Each row below holds a small network's activations on one input, seen along a few directions.
In each table, some parts of the input vary, and every possible input appears once, in random order.
Descriptions start from the smaller parts, as in this example, which fits no table here: one of 5 places around a ring, together with either a single point or one of 9 places along a line or (one of 2 separate values, together with one of 6 places along a line).
Shared parts are said once, and a part with two or three values counts as separate values.
In the rows, zero is written as 128.

Other details of the inputs vary at random and push rows far along two fixed directions, the same in every table; ignore that.

Rows:
row 1: [ 88 133 148 137 115 162 142 122 150 121 168 145 111 154 136 113 111]
row 2: [120 111 144 103 183 108 117 143 111 157 100 132 120 139 161 130 120]
row 3: [ 79 136 151 133 133 150 135 133 155 127 148 135  97 170 161  98  97]
row 4: [124 146 122 143  84 136 137 124 144 107 145 114 111 109 114 114 129]
row 5: [120 147 102 132  65 121 122 107 132  78 137  98 153 113  76 119 114]
row 6: [183 133  91 131 102  87 113 137 108 130 101 103 150  78 101 146 156]
row 7: [120 103 157 115 175 132 138 141 126 160 111 147  95 113 159 127 139]
row 8: [197 144  98 138 106 102 130 136 118 122 101 104 134  73 108 140 167]
row 9: [110 183 105 171  41 159 121 123 152  90 201 117 144 188 116 106 100]
row 10: [151 123 145 125 160 127 140 137 126 146 118 140 109 120 158 135 145]
row 11: [ 79 132 146 121 140 143 123 127 131 129 155 142 136 186 146 119  90]
row 12: [132 165  93 143  63 110 116 123 130  85 136  86 147 121  94 115 110]
row 13: [136 112 158 120 179 129 141 140 129 157 112 146  95 123 165 130 141]
row 14: [135 100 132 113 188 124 116 133 115 169 113 152 140 146 147 148 132]
row 15: [126 112 137 110 180 107 112 146 111 165 104 140 124 146 161 136 127]
row 16: [129 116 133 113 184 106 111 149 114 164 100 136 121 148 164 132 125]
row 17: [123 108 140 111 180 109 114 145 108 165 106 145 130 143 158 139 128]
row 18: [162 132  99 118 107  83 116 132 115 107  80  83 130  69 100 124 143]
row 19: [ 81 139 147 135 111 149 136 126 152 118 153 131 105 158 145 102 101]
row 20: [187 120  90 133 111 109 120 121 106 130 104 112 156  79  85 152 165]
row 21: [169 123  89 124 113  90 113 124 102 122  93 107 159  80  83 150 148]
row 22: [150 159 118 152  91 135 140 127 142 102 147 116 121 125 126 121 132]
row 23: [116 144 102 136  62 130 128 109 137  78 136  98 142 105  77 119 118]
row 24: [186 136  86 134 105  86 112 140 112 128  98  98 146  81 104 141 154]
row 25: [111 102 142 105 160 121 129 134 120 140 101 130 114 114 138 127 129]
row 26: [147 107 130 121 162 131 122 134 111 161 119 147 137 136 138 145 144]
row 27: [154 160 104 153  59 137 136 116 134  95 160 117 154 116  89 134 141]
row 28: [109 173 114 164  53 176 136 100 159  83 203 132 156 179  99 120 106]
row 29: [110  98 152  96 183 115 123 135 115 149  99 138 120 131 150 127 123]
row 30: [179 128 114 137 103 105 140 128 119 115 102 108 124  54  97 140 165]
row 31: [111  95 145  96 191 121 120 125 119 147  96 138 125 134 143 130 121]
row 32: [143 105 152 117 185 139 142 129 124 155 116 156 116 129 156 143 144]
row 33: [104 136 157 138 136 165 146 124 145 128 171 158 120 176 156 125 115]
row 34: [142 112 157 120 178 132 141 140 122 156 117 153 109 127 167 138 145]
row 35: [126 111 150 118 179 129 136 145 133 159 106 138  86 119 167 120 136]
row 36: [ 79 135 148 123 137 139 120 131 131 129 154 139 132 185 153 116  90]
row 37: [133 100 152 118 189 140 142 124 130 155 113 153 109 123 147 138 141]
row 38: [109 142 137 144 110 153 123 133 132 135 173 146 137 181 145 123 115]
row 39: [157 115 105 124 106 105 134 118 121 113  88 103 129  53  82 133 153]
row 40: [124 140 100 136 101 124 114 113 125 110 139 120 160 140  95 135 116]
row 41: [151 114 139 120 168 136 135 130 121 154 121 151 131 130 142 145 147]
row 42: [152 121 106 119 100  94 125 130 113 109  85  92 128  55  94 131 150]
row 43: [191 135 106 135 103 105 131 132 112 124 107 113 143  68 101 147 170]
row 44: [154 125 140 124 159 127 132 141 123 154 119 142 120 128 156 138 148]
row 45: [ 80 129 140 120 148 148 120 116 134 127 152 142 140 188 140 121  87]
row 46: [134 101 155 117 185 138 143 129 128 155 113 154 107 123 150 138 141]
row 47: [140 114 132 120 158 113 115 145 113 161 118 141 137 134 148 142 136]
row 48: [ 74 135 148 125 135 147 127 134 148 122 144 128 102 176 161 101  93]
row 49: [ 68 121 147 119 142 159 129 115 145 121 148 140 120 174 141 113  94]
row 50: [107 179 110 168  37 160 123 120 149  92 204 121 148 185 113 111 102]
row 51: [ 84 162 118 160  51 177 140  97 166  77 197 124 132 158  93 106  97]
row 52: [111 140 122 127  90 118 121 123 129  98 132 107 138 123 109 115 114]
row 53: [143 104 149 118 190 141 141 124 126 155 115 155 118 130 154 144 144]
row 54: [167 118 105 129 107 113 137 119 121 116  98 108 125  49  84 138 161]
row 55: [ 78 130 147 132 114 154 139 121 149 117 157 139 115 157 134 108 103]
row 56: [142 153 112 154  59 137 144 112 141  86 155 112 135 101  85 126 136]
row 57: [ 73 121 150 127 141 162 137 114 152 126 152 147 114 168 140 110  99]
row 58: [141 102 142 117 177 129 123 142 109 173 119 154 130 142 155 144 145]
row 59: [ 76 174 121 146  45 145 122 112 155  70 182 105 139 173 108  95  81]
row 60: [ 85 133 140 128 137 141 118 129 130 136 159 150 141 192 146 125  97]
row 61: [136 103 137 113 178 117 118 143 111 170 116 151 137 141 152 146 136]
row 62: [100 130 135 132 137 150 119 126 136 140 165 154 145 190 143 131 103]
row 63: [185 137 107 140 106 102 138 132 125 114  96  99 114  59 104 132 162]
row 64: [154 125 104 119 101  92 124 131 116 109  83  87 123  58  98 128 149]
row 65: [157 121 110 127  98  98 133 128 119 114  89  99 123  50  93 129 155]
row 66: [123 108 133 105 170 114 119 129 111 144 103 132 138 131 133 137 120]
Description of these inputs: one of 6 places along a line, together with one of 11 places around a ring.
Question: The inputs of row 42 and row 49 match in every part but the place on the line of 6. If row 7 is changed in the same way as row 42 into row 49, which row does it become?
Answer: row 51
Question: Which other rows does row 52 become when the place on the line of 6 takes its other values? List them by row number.
Answer: row 5, row 18, row 29, row 31, row 59
Question: Which other rows does row 62 become when the place on the ring of 11 takes its other values? List them by row number.
Answer: row 5, row 21, row 23, row 26, row 32, row 39, row 41, row 46, row 54, row 66
Question: A walk changes only the place on the ring of 11. It starts at row 16 and steps to row 24. List the rest of the walk in order.
Answer: row 9, row 8, row 22, row 63, row 35, row 3, row 48, row 18, row 12

Rows:
row 67: [154  98 129 118 229 121 130 134 132 180  91 152 104 117 158 150 140]
row 68: [171 114 141 108 180  82 143 138 104 132  59 120 113  74 144 147 154]
row 69: [ 83 158  97 147  43 115  92 141 127 111 170 108 156 167 102 111  91]
row 70: [ 73 145 147 149  94 171 146 109 154 107 204 162 141 171 118 130  96]
row 71: [120  81 157 110 184 123 145 127 112 159  94 158 114  98 136 150 150]
row 72: [199 163 110 135  86  90 136 121 118  90 113 102 158  81  96 141 157]
row 73: [169  97 133 117 224 124 126 132 130 185  90 155 117 132 158 144 153]
row 74: [185 122 139 107 186  80 139 141 107 139  77 126 122  72 146 158 154]
row 75: [115 177 146 141  94 168 133 122 136  92 189 132 147 208 154 120 104]
row 76: [108 151 101 163  96 155 134 103 162  97 153 122 119 155 105 115 105]
row 77: [158 105 146 124 167 107 123 161 117 187 110 151 114 117 167 135 159]
row 78: [ 79 113 154 124 202 172 132 120 149 156 140 150  86 193 170 105  91]
row 79: [ 68 156 137 165  72 155 132 138 154 118 183 141 105 178 145 100  96]
row 80: [134  93 125 100 198 133 124 126 142 153  72 123  98 110 146 118 138]
row 81: [141 114  87 115  77  88 106 113  94 109 107 103 183  76  55 150 135]
row 82: [171 146  90 152  67  91 127 145 123 124 125 104 128  56  95 140 155]
row 83: [ 59 149 141 139  68 162 122 135 165 110 176 124 103 173 149  82  96]
row 84: [112 115 125 113  86 138 137 109 137  96 123 113 136  86  87 121 139]
row 85: [180 126 109 138  79 113 137 113 117 110 125 124 168  64  67 151 167]
row 86: [ 70 110 133 114 202 145  99 129 136 169 132 152 136 222 166 122  76]
row 87: [ 92 152 127 153  65 142 127 135 138 113 165 110 105 135 121  96 108]
row 88: [141 157  95 156  95 172 123 111 144 110 170 121 144 176 114 125 124]
row 89: [117  70 168  90 209 129 142 131 101 171  89 154 103  96 144 137 143]
row 90: [159 149  88 117  87  66 104 125  96  87  95  80 177  91  85 138 126]
row 91: [170 150 113 127  88  93 138 118 111  74 100  78 129  62  89 123 138]
row 92: [161 144 103 148  71 131 120 150 113 133 145 113 139 119 122 130 156]
row 93: [101 128 166 100 157 135 136 130 144 108 117 123 109 152 169 107 108]
row 94: [ 94 100 178 114 179 184 133 130 119 165 167 184 133 201 176 140 124]
Question: The inputs of row 70 and row 74 match in every part but one. If row 94 is changed in the same way as row 70 into row 74, which row does it become?
Answer: row 75
Question: What do these inputs look like to the network?
Answer: one of 4 separate values, together with either a single point or one of 6 places along a line
Question: List by row number the other rows that have the choice among 4 separate values in common with row 83.
Answer: row 69, row 77, row 79, row 82, row 87, row 92
Question: Which other rows does row 80 become when the place on the line of 6 takes its other values? List them by row number.
Answer: row 67, row 73, row 76, row 78, row 88
Question: Which other rows does row 81 become when the choice among 4 separate values takes its other values? List them by row number.
Answer: row 69, row 86, row 90

Rows:
row 95: [163 129 111 137 109 124 134 122 123 122 121 118 133  90 103 138 153]
row 96: [100 150 138 142 102 158 133 122 143 112 173 140 135 176 136 119 108]
row 97: [147 100 152 111 198 127 131 146 119 176 102 151 106 126 170 137 150]
row 98: [159 128 115 130 114 116 131 124 116 122 117 119 140  92 105 141 149]
row 99: [131 140 130 134 113 133 129 130 131 122 144 130 132 138 131 127 128]
row 100: [122  93 159 102 222 131 127 140 116 178 105 161 115 154 177 140 129]
row 101: [118 134 135 137 116 143 134 121 136 122 154 141 136 147 124 129 120]
row 102: [157 139 107 135 112 106 122 131 120 122 116 112 137 107 113 134 137]
row 103: [ 92 146 132 136 107 148 118 127 139 121 169 135 140 187 139 115  97]
row 104: [114 127 125 127 128 135 119 126 124 131 140 134 142 152 127 131 116]
row 105: [116 155 127 154  92 149 133 127 147 115 169 131 124 157 132 118 116]
row 106: [149 128 106 126 110 111 117 128 113 123 114 113 148 110 105 136 139]
row 107: [ 74 122 140 115 125 129 125 124 139 112 123 116 109 135 131 104  98]
row 108: [126 120 121 114 120 103 131 121 128 106  87  96 110  74 105 116 129]
row 109: [124 103 146 108 197 113 115 150 111 177 103 149 120 148 172 137 129]
row 110: [161 131 111 126 124 108 122 130 118 126 109 114 139 103 116 136 143]
row 111: [109  95 153 104 203 130 121 137 117 175 114 162 125 159 165 139 123]
row 112: [124 118 130 115 119 109 137 126 128 108  93 103 106  71 111 117 134]
row 113: [106 150 126 142 100 151 127 119 142 107 166 131 140 175 128 120 105]
row 114: [152 129 109 131 117 116 127 120 123 119 119 120 145 105 102 140 138]
row 115: [ 72 140 146 136  99 157 143 118 161  97 154 122  97 143 131  94  98]
row 116: [120 135 131 143 116 152 137 120 143 124 157 143 128 145 126 128 125]
row 117: [164 128 115 134 117 123 132 128 123 127 115 121 130  95 113 137 155]
row 118: [171 133 110 134 111 100 127 136 114 125 108 112 135  83 110 140 153]
Question: The inputs of row 103 and row 97 match in every part but one. If row 106 is changed in the same way as row 103 into row 97, which row does it become?
Answer: row 117
Question: What do these inputs look like to the network?
Answer: one of 4 places along a line, together with either a single point or one of 5 places along a line
Question: List by row number the other rows that have the place on the line of 4 in common with row 102.
Answer: row 100, row 108, row 110, row 113, row 114

Rows:
row 119: [108  97 164 111 186 153 139 132 136 161 123 161 104 146 167 126 132]
row 120: [179 148  92 151  83 118 116 131 108 132 148 126 173 124  99 154 153]
row 121: [146 136  91 130  74  91 115 126 115 106 105  92 146  71  76 128 138]
row 122: [202 104 104 116 127  85 132 138  99 140  57 100 122  17  96 145 192]
row 123: [ 67 157 130 137  66 148 121 119 139  89 180 120 146 181 116 105  83]
row 124: [ 95  99 155 111 201 141 128 131 129 160 113 154 106 163 166 126 113]
row 125: [135 158 123 150 123 153 121 128 133 136 181 152 157 201 148 139 116]
row 126: [191 105 112 109 168  89 130 138 106 147  59 106 113  46 121 144 170]
row 127: [162 109 126 118 155 102 126 144 114 150  88 116 109  81 135 133 153]
row 128: [ 79 162 120 154  67 151 123 123 155  94 179 119 127 180 126 102  88]
row 129: [ 68 151 129 133  72 154 123 109 145  83 181 124 151 179 109 111  83]
row 130: [146 135 120 141  85 129 146 115 136 101 135 120 129  81  94 134 146]
row 131: [206  89  99 107 151  80 128 132  97 147  49 101 126   6  89 156 189]
row 132: [ 75 134 137 135 118 150 123 130 140 129 157 138 119 175 142 112  98]
row 133: [148  91 162 109 251 139 122 144 105 209 119 191 134 187 195 160 141]
row 134: [165 162  94 160  33 123 149 102 138  63 141  93 142  64  57 130 146]
row 135: [177 159  67 155  13 103 127 115 122  74 125  70 149  37  40 128 156]
row 136: [101 144 147 141 110 156 135 130 152 119 162 135 110 167 151 106 113]
row 137: [205 102  97 116 142  85 131 125 101 133  56  96 125  19  85 149 180]
row 138: [ 98 110 152 110 199 135 125 140 132 160 112 147 102 165 178 123 111]
row 139: [ 89 158 137 153  79 178 143 105 164  89 186 133 124 178 120 103 100]
row 140: [154 101 130  96 169  81 114 146  96 147  67 112 126  85 137 139 147]
row 141: [ 87 167 121 137  71 142 123 113 144  76 168 108 147 172 115 107  85]
row 142: [154 152 118 144  88 124 146 120 138  95 130 110 122  88 107 128 142]
row 143: [ 70 156 127 144  85 153 125 107 155  91 177 126 140 186 112 104  78]
row 144: [159 108 140 120 150 109 142 141 112 148  93 132 109  69 132 141 163]
row 145: [120  91 188 105 231 130 143 155 124 187 103 170  80 142 206 132 138]
row 146: [ 76 127 136 132 124 156 126 120 147 123 158 142 124 173 135 117  98]
row 147: [ 97 158 139 144  99 167 140 119 161 102 171 132 115 173 141 104 105]
row 148: [152  98 159 112 233 126 116 159 103 212 119 181 129 183 205 156 144]
row 149: [103  91 167  89 243 116 120 148 121 185  85 155 101 157 194 127 116]
row 150: [101  86 170  92 234 110 116 156 117 191  88 156  99 157 196 125 118]
row 151: [ 68 152 123 142  73 152 122 109 155  92 181 127 145 176 107 107  82]
row 152: [224 141  63 150  66  96 117 120 101 114 118 105 190  61  56 170 180]
row 153: [ 72 143 142 127 111 153 126 111 140  98 165 131 140 188 128 111  83]
Question: What do these inputs look like to the network?
Answer: one of 5 places around a ring, together with either a single point or one of 6 places along a line
Question: The inputs of row 142 and row 145 match in every part but the place on the ring of 5. If row 126 is changed in the same way as row 142 into row 145, which row does it become?
Answer: row 127
Question: List by row number the other rows that have the place on the ring of 5 in common with row 152.
Answer: row 119, row 129, row 130, row 131, row 146, row 151

Rows:
row 154: [109 141 138 140 121 152 126 127 138 131 169 149 140 182 143 126 113]
row 155: [ 95 142 146 138 120 151 136 128 150 119 157 136 108 163 149 110 108]
row 156: [130  79 166  96 227 123 136 143 118 183  82 157  94 112 175 137 147]
row 157: [119 113 136 112 160 116 120 138 119 145 105 127 119 129 145 125 125]
row 158: [112 144 135 142 121 152 125 130 136 133 169 145 136 185 147 125 111]
row 159: [135 156  87 144  41 118 124 106 133  70 137  87 155  95  63 122 122]
row 160: [116 104 138 108 167 120 123 132 121 147 105 135 122 126 140 130 126]
row 161: [150 127 116 129 106 115 135 126 125 114 109 110 123  78 105 131 148]
row 162: [109 140 136 139 127 158 129 121 137 129 169 150 141 181 139 129 111]
row 163: [148 122 133 126 161 122 123 141 119 157 121 143 130 141 153 139 139]
row 164: [ 87 141 138 130 122 139 123 129 140 119 152 130 123 172 144 111  96]
row 165: [ 92 133 150 132 129 158 142 118 147 118 157 142 114 160 140 115 107]
row 166: [171 104 107 106 143  81 121 135  98 135  64 103 132  51 103 145 160]
row 167: [150 168  89 158  22 123 134 112 141  67 146  84 140  82  67 116 135]
row 168: [197 105 106 120 152  93 123 134  96 153  78 121 143  63 107 160 174]
Question: The inputs of row 154 and row 168 match in every part but one. If row 166 is changed in the same way as row 154 into row 168, which row does it become?
Answer: row 160
Question: What do these inputs look like to the network?
Answer: one of 3 separate values, together with one of 5 places along a line
Question: Which other rows does row 157 become when the choice among 3 separate values takes its other values? List them by row number.
Answer: row 158, row 167
Question: Which other rows does row 159 become when the choice among 3 separate values takes its other values? List them by row number.
Answer: row 162, row 165
